These are the activations of a small neural network, seen along a few directions. Each row is one input.
In each table, some parts of the input vary, and every possible input appears once, in random order.
A made-up example of a description, with smaller parts first: one of 3 separate values, together with either a single point or one of 9 places along a line or (one of 4 places along a line, together with one of 5 places around a ring).
Shared parts are said once, and a part with two or three values counts as separate values.
In the rows, 128 means zero.

Other details of the inputs shift rows strongly along two fixed directions, in all tables alike. That doesn't count.

Table:
row 1: [171,133,126,158,133,168,78,115,57,154,119,118,108,98]
row 2: [84,136,173,76,120,35,105,127,127,32,83,97,146,115]
row 3: [159,104,139,150,164,133,126,169,107,135,72,148,137,155]
row 4: [154,176,157,162,119,113,121,151,98,142,131,109,93,114]
row 5: [115,98,144,85,99,63,116,150,141,35,110,145,160,139]
row 6: [156,105,135,177,136,159,127,143,134,174,108,145,107,136]
row 7: [38,109,26,71,93,201,116,94,217,164,206,109,201,191]
row 8: [137,116,174,161,144,139,153,97,95,171,120,113,95,125]
row 9: [94,121,131,133,77,50,97,122,156,91,104,140,168,96]
row 10: [163,171,102,183,123,129,140,123,121,146,122,131,89,102]
row 11: [88,99,39,61,127,171,147,103,231,152,234,131,159,163]
row 12: [93,148,119,114,116,19,96,129,126,18,89,141,150,118]
row 13: [148,116,133,119,172,148,155,112,102,157,120,97,134,159]
row 14: [155,172,118,137,169,146,138,171,103,155,129,114,108,140]
row 15: [73,98,16,98,135,129,121,131,237,159,189,120,188,139]
row 16: [100,129,130,159,141,222,142,163,103,142,141,109,105,110]
row 17: [140,146,163,152,137,149,138,124,129,167,125,92,85,116]
row 18: [179,135,171,139,127,169,144,120,113,140,138,166,95,116]
row 19: [157,138,158,138,138,150,159,92,87,173,133,161,92,105]
row 20: [182,143,138,112,170,157,164,105,70,150,116,144,121,141]
row 21: [101,99,197,103,49,35,105,146,135,31,98,157,148,110]
Description of these inputs: either one of 3 separate values or (one of 2 separate values, together with one of 9 places around a ring).
Which of the alternatives is row 12?
> one of 2 separate values, together with one of 9 places around a ring

Table:
row 22: [161,153,134,157,147,150,130,124,95,161,120,125,99,112]
row 23: [89,120,159,85,119,78,125,117,119,61,112,126,149,135]
row 24: [186,148,139,155,176,143,148,171,98,138,94,128,109,138]
row 25: [157,106,68,131,161,211,162,120,174,219,183,130,122,163]
row 26: [95,116,126,114,80,86,106,120,161,95,142,149,142,112]
row 27: [77,113,54,85,131,132,123,109,189,144,189,112,154,147]
row 28: [125,122,194,127,104,71,113,115,96,85,94,135,124,107]
row 29: [82,114,113,103,114,109,109,128,150,90,124,120,165,137]
row 30: [140,125,66,139,169,200,147,130,143,201,159,110,133,150]
row 31: [188,158,199,171,157,159,149,134,48,144,84,127,80,114]
row 32: [85,87,72,84,129,149,140,107,200,164,192,115,151,155]
row 33: [95,100,59,94,116,150,133,121,204,145,191,138,158,150]
row 34: [142,139,84,120,161,190,156,123,145,176,173,113,117,149]
row 35: [179,146,169,172,128,160,126,149,69,135,90,140,97,110]
row 36: [193,161,177,191,155,146,130,139,39,147,62,130,98,103]
row 37: [84,125,153,125,85,76,94,127,129,76,98,125,147,106]
row 38: [188,131,146,170,141,166,145,124,107,183,120,144,97,125]
row 39: [103,119,143,101,102,86,106,137,118,54,105,143,161,133]
row 40: [98,132,149,130,95,38,109,152,150,70,104,125,126,107]
row 41: [92,145,156,105,91,61,108,114,127,73,124,125,130,107]
What is each input in this table made of?
> one of 2 separate values, together with either a single point or one of 9 places around a ring
Changing only the choice among 2 separate values turns row 25 into row 38. The same change can be made to row 30. Which row results?
> row 36

Table:
row 42: [141,132,83,149,149,199,147,167,152,187,154,102,108,159]
row 43: [93,111,101,100,108,97,138,114,198,125,155,125,147,157]
row 44: [77,121,124,94,84,53,117,123,178,80,157,147,140,116]
row 45: [149,124,108,146,146,202,154,147,167,198,177,108,87,128]
row 46: [76,143,87,116,112,109,120,118,186,126,155,100,143,128]
row 47: [169,162,166,165,157,106,117,143,56,112,74,112,96,99]
row 48: [139,139,159,138,156,164,146,107,80,135,120,118,109,117]
row 49: [125,113,77,132,142,140,106,138,148,147,136,122,140,127]
row 50: [177,155,143,160,137,135,116,146,71,101,79,153,119,108]
row 51: [164,162,185,127,152,117,138,113,69,107,80,131,126,130]
row 52: [83,116,90,80,103,115,129,106,165,114,177,133,143,151]
row 53: [96,103,93,106,92,106,113,114,188,107,167,153,147,125]
row 54: [82,98,116,65,112,67,103,107,142,85,141,128,172,135]
row 55: [49,105,99,81,116,121,131,99,173,124,177,117,161,137]
row 56: [152,136,162,163,138,123,116,144,65,88,54,144,136,108]
row 57: [105,156,146,126,116,64,111,134,126,78,89,123,149,122]
row 58: [38,124,113,108,92,68,105,120,167,74,138,107,153,107]
row 59: [61,106,136,121,37,98,90,117,183,139,159,119,127,101]
row 60: [160,133,106,120,159,191,155,113,128,178,144,126,141,157]
row 61: [114,139,126,117,102,72,105,145,118,66,106,148,155,115]
row 62: [65,127,99,111,97,111,105,146,183,107,161,95,134,120]
row 63: [140,118,94,127,123,147,143,134,163,154,169,150,129,135]
row 64: [67,142,108,107,84,66,101,124,160,72,147,122,138,106]
row 65: [150,127,92,152,146,201,124,161,140,167,135,118,122,135]
row 66: [88,111,97,99,93,90,132,122,188,111,171,142,135,141]
row 67: [150,123,64,144,166,177,132,154,144,197,152,115,130,140]
row 68: [140,127,89,122,169,191,144,106,136,205,181,98,100,132]
row 69: [108,117,82,137,139,158,137,146,149,155,140,124,154,134]
row 70: [158,136,189,121,136,123,131,139,64,86,80,131,117,143]
row 71: [73,115,113,96,89,75,94,159,164,68,124,123,171,129]
row 72: [56,90,118,80,97,98,105,90,152,73,141,134,177,133]
row 73: [149,130,83,150,164,163,139,148,129,185,139,106,110,149]
row 74: [167,151,148,154,135,138,145,131,109,138,132,140,87,106]
row 75: [117,123,142,98,101,95,103,102,107,64,118,156,151,121]
row 76: [129,128,76,159,160,198,161,146,142,194,148,109,117,154]
row 77: [162,131,99,124,147,191,150,123,117,172,164,142,125,143]
row 78: [83,95,104,81,103,136,106,115,170,106,161,125,158,144]
row 79: [79,133,105,104,101,70,115,126,165,85,115,117,161,148]
row 80: [113,126,117,151,69,144,118,105,157,188,169,138,104,104]
row 81: [107,144,134,120,99,64,112,139,116,63,103,138,136,127]
row 82: [73,119,126,135,54,102,100,89,183,158,157,125,138,114]
row 83: [103,144,155,98,102,80,114,102,106,69,129,135,128,108]
row 84: [173,125,173,127,152,118,108,112,49,95,75,140,127,119]
row 85: [156,159,179,175,156,121,134,153,52,107,59,129,114,105]
row 86: [176,142,184,153,151,94,129,130,74,112,87,128,89,97]
row 87: [123,95,105,139,132,163,139,120,159,153,147,141,135,131]
row 88: [195,138,173,160,145,135,132,124,86,114,70,154,122,124]
row 89: [94,131,173,93,101,83,106,119,112,60,115,117,132,114]
row 90: [80,132,103,85,119,125,130,88,175,131,171,105,146,139]
row 91: [188,124,177,146,150,91,125,143,71,106,75,148,121,117]
row 92: [155,141,192,162,143,115,145,127,76,105,83,135,98,98]
row 93: [159,140,118,146,155,166,160,129,156,187,148,126,111,141]
row 94: [126,124,152,111,108,68,124,122,141,79,100,148,160,132]
row 95: [165,145,185,125,161,100,123,121,47,106,81,129,114,115]
row 96: [180,162,177,139,148,133,140,126,51,114,101,149,104,117]
row 97: [170,159,157,152,142,108,124,147,77,96,55,139,145,125]
row 98: [111,104,97,108,144,179,149,114,137,160,164,128,154,148]
row 99: [153,136,109,122,160,185,160,109,129,178,143,116,123,168]
row 100: [161,138,198,179,99,97,96,113,63,148,81,130,91,83]
row 101: [171,122,185,148,128,124,117,149,91,89,79,147,117,117]
row 102: [160,165,128,158,142,140,133,151,96,137,117,134,104,115]
row 103: [192,140,185,160,164,104,134,143,67,130,81,135,94,109]
row 104: [152,122,108,143,151,199,157,157,168,202,173,116,95,139]
row 105: [160,128,189,156,142,107,150,136,71,98,68,146,111,129]
row 106: [140,121,120,154,158,174,166,135,144,185,150,128,107,129]
row 107: [75,101,130,66,91,88,105,127,153,70,143,129,174,143]
row 108: [152,119,102,120,169,174,147,117,116,183,151,112,112,157]
row 109: [82,95,134,85,84,67,107,144,179,70,139,136,163,132]
row 110: [157,117,120,141,144,180,156,155,150,175,149,121,99,154]
row 111: [184,160,187,159,150,123,146,124,87,123,85,132,99,112]
row 112: [144,131,122,122,153,195,147,139,128,176,158,114,110,143]
row 113: [111,135,99,134,130,156,125,166,161,154,152,104,121,133]
row 114: [133,113,93,129,167,217,170,114,129,198,167,115,119,164]
row 115: [140,95,98,130,139,140,120,123,159,157,151,133,127,129]
row 116: [145,139,88,152,168,160,133,150,131,190,146,105,108,128]
row 117: [126,122,132,181,100,185,132,108,131,219,150,126,99,106]
row 118: [157,122,84,126,161,222,149,100,147,196,160,123,132,158]
row 119: [86,125,96,107,101,88,97,120,168,83,112,131,174,129]
row 120: [98,102,157,111,103,62,124,128,130,64,102,151,163,120]
row 121: [181,129,183,148,150,86,132,138,70,105,72,138,102,126]
Changing only one part turns row 109 into row 91. The same change can be made to row 71. Which row results?
> row 67
Changing only one part turns row 103 into row 104. The same change can be made to row 95. Which row results?
> row 112
What is each input in this table made of?
> one of 5 separate values, together with either a single point or (one of 3 separate values, together with one of 5 places along a line)
Which other rows does row 61 become when the place on the line of 5 takes its other values? List them by row number.
> row 50, row 64, row 81, row 102
Which other rows does row 43 become when the place on the line of 5 takes its other values? List them by row number.
> row 88, row 93, row 94, row 111
Which other rows does row 117 become when the choice among 5 separate values takes its other values? List them by row number.
> row 59, row 80, row 82, row 100
